X =
[[138 125 134 141 123 129 140]
 [128 134 126 131 122 117 121]
 [125 123 124 141 153 142 133]
 [128 128 126 120 122 124 128]
 [119 139 137 133 118 128 147]
 [114 131 121 133 122 119 131]
 [127 136 128 124 130 133 129]
 [127 135 145 130 123 116 135]
 [128 110 129 139 119 126 141]
 [130 131 137 133 120 132 141]]
Rows and columns are counted from 0.
(0, 0)	138
(4, 3)	133
(2, 1)	123
(7, 4)	123
(4, 5)	128
(3, 2)	126
(7, 6)	135
(6, 0)	127
(9, 0)	130
(7, 1)	135
(0, 3)	141
(2, 5)	142
(4, 4)	118
(6, 6)	129
(2, 6)	133
(5, 5)	119
(8, 6)	141
(3, 3)	120
(9, 1)	131
(2, 2)	124
(1, 5)	117
(6, 5)	133
(8, 2)	129

B =
[[116 141 137 115 134 147 141 121 123 117 138 125]
 [118 123 119 112 141 147 132 117 118 116 125 138]
 [135 124 136 135 121 118 123 124 134 131 131 124]
 [125 134 129 131 127 137 121 126 135 126 135 132]
 [126 126 127 123 131 137 129 127 127 125 129 130]
 [118 123 143 133 118 123 123 107 113 109 126 110]
 [127 121 130 126 131 125 141 129 124 134 122 125]
 [145 147 106 120 139 121 132 149 138 145 122 149]
 [117 148 145 117 133 148 129 124 128 128 143 124]
 [117 123 148 137 118 133 128 119 119 113 132 116]
 [128 135 116 140 123 107 123 143 134 103 116 131]
 [127 125 130 136 123 122 115 133 133 125 132 130]]
Indices start at 0.
(0, 0): 116
(1, 11): 138
(5, 4): 118
(9, 5): 133
(7, 8): 138
(3, 0): 125
(1, 9): 116
(10, 6): 123
(4, 8): 127
(3, 3): 131
(10, 4): 123
(9, 1): 123
(3, 7): 126
(8, 8): 128
(4, 9): 125
(0, 6): 141
(7, 10): 122
(1, 2): 119
(3, 2): 129
(5, 9): 109
(4, 4): 131
(2, 2): 136
(7, 1): 147
(11, 8): 133
(4, 1): 126
(6, 8): 124
(8, 7): 124
(3, 9): 126
(3, 10): 135
(7, 7): 149
(2, 0): 135
(10, 9): 103
(2, 3): 135

m =
123	131	117	121	129	151	125	141
131	132	136	116	119	149	139	151
121	130	130	133	123	132	114	131
133	132	123	132	127	109	131	113
132	129	122	129	140	132	123	121
150	135	129	123	127	123	119	131
137	122	142	145	137	111	122	126
132	131	131	127	123	141	135	135
122	136	126	125	125	121	110	137
120	129	127	129	112	142	125	119
112	122	127	136	128	132	150	142
m[0,0] => 123
m[4] => [132, 129, 122, 129, 140, 132, 123, 121]
m[7,1] => 131
m[3,2] => 123
m[6,6] => 122
m[9,3] => 129
m[5,5] => 123
m[0] => [123, 131, 117, 121, 129, 151, 125, 141]
m[5,6] => 119
m[:, 6] => [125, 139, 114, 131, 123, 119, 122, 135, 110, 125, 150]
m[7,3] => 127
m[7,7] => 135
m[:, 3] => [121, 116, 133, 132, 129, 123, 145, 127, 125, 129, 136]
m[8,5] => 121
m[10,3] => 136
m[0,7] => 141
m[1,5] => 149
m[7,5] => 141
m[7,6] => 135
m[:, 1] => [131, 132, 130, 132, 129, 135, 122, 131, 136, 129, 122]
m[8,2] => 126
m[6,5] => 111
m[5,7] => 131
m[:, 5] => [151, 149, 132, 109, 132, 123, 111, 141, 121, 142, 132]
m[:, 7] => [141, 151, 131, 113, 121, 131, 126, 135, 137, 119, 142]
m[6,0] => 137
m[7] => [132, 131, 131, 127, 123, 141, 135, 135]
m[5,4] => 127

arr = [133 107 118 154 141 125 150 123 129 124 123 123 125 152]
arr[0] = 133
arr[11] = 123
arr[4] = 141
arr[6] = 150

W =
[[127 123 145 111 131 124 127 134]
 [119 127 137 109 133 137 125 133]
 [129 126 133 134 128 122 131 128]
 [130 129 126 135 117 119 138 124]
 [131 133 120 140 113 127 132 121]
 [122 136 127 132 132 133 122 134]
 [130 123 129 122 129 130 133 120]
 [131 129 117 136 126 125 131 134]
 [125 135 129 133 132 126 123 130]
 [128 116 138 119 130 131 131 130]
 [132 124 122 135 120 133 134 113]
 [126 130 127 133 131 125 125 131]
 [140 127 115 137 109 122 140 111]
 [115 128 133 122 127 141 122 151]]
W[0,0]: 127
W[-7,4]: 126
W[-2,7]: 111
W[12,-7]: 127
W[-6,0]: 125
W[1,0]: 119
W[-11,6]: 138
W[10,-4]: 120
W[7,3]: 136
W[6,-1]: 120
W[10,-6]: 122
W[11,-2]: 125
W[:, -8]: [127, 119, 129, 130, 131, 122, 130, 131, 125, 128, 132, 126, 140, 115]
W[-7,-2]: 131
W[-3]: [126, 130, 127, 133, 131, 125, 125, 131]
W[:, 3]: [111, 109, 134, 135, 140, 132, 122, 136, 133, 119, 135, 133, 137, 122]
W[13,-2]: 122
W[6,-8]: 130
W[-7,-3]: 125
W[13,7]: 151
W[8,1]: 135
W[11,2]: 127
W[13,-7]: 128
W[-5,-5]: 119
W[:, -1]: [134, 133, 128, 124, 121, 134, 120, 134, 130, 130, 113, 131, 111, 151]
W[1]: [119, 127, 137, 109, 133, 137, 125, 133]
W[-9]: [122, 136, 127, 132, 132, 133, 122, 134]
W[-11,7]: 124
W[-5,-1]: 130
W[-6,-5]: 133
W[-5]: [128, 116, 138, 119, 130, 131, 131, 130]

grid =
[[127 143 124 122 134 120 112 136 128 123 138 121 121 127]
 [134 110 125 133 121 132 142 123 124 132 118 129 145 150]
 [126 115 138 127 141 143 142 130 131 131 135 123 126 133]
 [131 130 126 127 115 120 132 125 122 128 125 133 138 104]
 [130 133 132 148 137 107 117 129 135 125 110 125 146 132]]
grid[0, 0]: 127
grid[3, 4]: 115
grid[2]: [126, 115, 138, 127, 141, 143, 142, 130, 131, 131, 135, 123, 126, 133]
grid[:, 10]: [138, 118, 135, 125, 110]
grid[0]: [127, 143, 124, 122, 134, 120, 112, 136, 128, 123, 138, 121, 121, 127]
grid[:, 3]: [122, 133, 127, 127, 148]
grid[4]: [130, 133, 132, 148, 137, 107, 117, 129, 135, 125, 110, 125, 146, 132]
grid[1, 5]: 132
grid[3, 12]: 138
grid[:, 7]: [136, 123, 130, 125, 129]
grid[0, 11]: 121
grid[2, 13]: 133
grid[:, 12]: [121, 145, 126, 138, 146]
grid[1, 0]: 134
grid[0, 6]: 112
grid[4, 3]: 148
grid[2, 8]: 131
grid[0, 1]: 143
grid[1, 4]: 121
grid[4, 4]: 137
grid[3, 11]: 133
grid[3]: [131, 130, 126, 127, 115, 120, 132, 125, 122, 128, 125, 133, 138, 104]
grid[:, 6]: [112, 142, 142, 132, 117]
grid[1, 1]: 110
